A small network was shown many inputs. Here are its activations along a few directions, one row for each input.
In each table, some parts of the input vary, and every possible input appears once, in random order.
Descriptions start from the smaller parts, as in this example, which fits no table here: one of 2 separate values, together with either a single point or one of 9 places around a ring or (one of 5 places around a ring, together with one of 6 places along a line).
Shared parts are said once, and a part with two or three values counts as separate values.

Other details of the inputs shift rows strongly along two fixed directions, in all tables alike. That doesn't count.
To show where, the next rows are all for the same input, with only those details redrawn:
[ 22  12  24   2 -32   9 -22  -5 -12 -12  12  -8 -28  13]
[-24 -11 -31 -23  29  19  42  -1  11   3  -3   6  27 -14]
[-31  -5 -26  12 -22  67 -40  -4  -1   0   0 -44   2  20]
[-35 -11 -39 -16  24  35  28   1  11   4  -3  -9  31 -10]
[ 24  11  14 -19   2 -20  30   1  -4  -9  10  20  -8  -8]

Rows:
row 1: [  5   7   3 -26  36 -44  45 -13  27  -6   4  28   1 -24]
row 2: [ 22 -14  26  13 -27 -17 -31  17  -5  -4  -4 -20 -20   2]
row 3: [ 24 -21   8 -29  32 -63  46  14   4   6  -8  30   8 -31]
row 4: [ 20  25  23   1 -39   8 -28 -11 -21  -3  -3  -3 -20  14]
row 5: [ 19 -13  -7  -6  61 -57  63  -3   7  21  -3  64  49 -16]
row 6: [ -5   9  22  -9  28 -23   5  -8  11  -6   5  20  -4 -15]
row 7: [-42 -38 -53   4  21  27 -15   3   7  11 -24 -18  18  -6]
row 8: [-54 -30 -68  38  18  53 -15  -1   9  -3 -18 -12  65  18]
row 9: [ 21  23  15 -24  19 -61  62 -12 -14   9  -3  44  10 -14]
row 10: [ 24  -9  23  24 -11 -11   3  37   4   1 -18 -19 -20  -1]
row 11: [-29 -30 -18  32 -22  46 -42  24   7   6 -20 -56   2  11]
row 12: [ 28  20  23   7 -22   1 -30 -13  -4 -20  16 -18 -31   6]
row 13: [-79 -18 -57   5  47  40   7  -5  27  29  -9  -6  47 -23]
row 14: [ 18   9  16 -11 -11  -2   8  -3  -6  -9  10   6 -13   1]
row 15: [  2  21  11   6  -1 -17 -18   3   0  15  12  19  -6   6]
row 16: [  5  26  17  16 -37 -15 -34  -7 -21   6   8  -1 -28  31]
Describe the family of inputs behind these rows.
> either one of 2 separate values or one of 5 places along a line or one of 9 places around a ring
Start at row 9 and move only the place on the ring of 9, one step at a time. The first step leads to row 4. Which rows follow, in order?
> row 14, row 12, row 1, row 6, row 13, row 15, row 16
List by row number the other inputs of the same sort as row 5.
> row 8

Rows:
row 17: [-34 -21 -39   5 -15  77  -5  -2   8  -9  10 -43  19  22]
row 18: [  6  13  22  37 -51  12 -45   8 -39  18  -8  -9 -28  31]
row 19: [-75 -54 -37 -14  43  65 -16  26  30  40 -17 -46  36 -38]
row 20: [ 33  15  19  25 -44   5 -38  29 -29 -11   5  -4 -11  32]
row 21: [ 36  40  29 -57  24 -58  84 -11  -2   7   7  40 -14 -28]
row 22: [ 34  34  55  24 -64 -19 -68  -7 -41  17   3  -9 -53  47]
row 23: [ 43 -12  49  13 -60 -30 -22  28 -11 -43 -26 -45 -47  -1]
row 24: [ 33   7  26 -26  21 -10  20 -16   8 -25  10  33  -3 -23]
row 25: [ -7   8   6 -16  14   9  -6 -23   7 -26  16  13 -14   4]
row 26: [-15  11 -10 -15  13 -43  13  -8  -4  29  -7  25  18  -1]
row 27: [-63   8 -29  37  72   0  37  12  52  20 -12   3  60 -13]
row 28: [ 58   1  29 -37  36 -46  78 -14   3 -19  16  50   6 -24]
row 29: [ -8 -38 -38   8  25  -2   2  25  16  -2 -29 -46  -4 -12]
row 30: [ 29  40  23 -59  23 -70  69 -17   6   2  16  43 -11 -31]
row 31: [ 19 -20  27  16 -25 -13 -34  31  13  10   7 -10 -52   0]
row 32: [ 25  32  22 -49  32 -69  66 -17  -2 -19  32  50 -14 -38]
row 33: [-34  -5 -53 -30  35  43  73  21  21   2  -3   2  48 -24]
row 34: [ 34 -11  20  57 -60  27 -90 -24 -23  -6  -1 -27 -16  41]
row 35: [-58 -25 -49  21  20  36 -41 -12   9   0  -6   0  31  19]
row 36: [-66  -7 -52  24  -5  36 -53 -19  -6  12   1 -24  24  11]
row 37: [-47 -40 -67  21  11  58  -3  10   5  14 -10 -27  62  25]
row 38: [ 53   7  47  45 -55  -8 -86 -23 -16 -20   2  12 -36  22]
row 39: [  1  16   0 -28  10   2  67   3  -3   7  -5  18  -1 -22]
Describe the family of inputs behind these rows.
> either a single point or one of 4 places along a line or (one of 2 separate values, together with one of 9 places around a ring)
Change only the choice among 2 separate values in row 21. List by row number the other rows that result.
> row 22
Start at row 20 and move only the place on the ring of 9, one step at a time. The first step leads to row 18. Which rows follow, in order?
> row 22, row 26, row 36, row 35, row 38, row 34, row 37
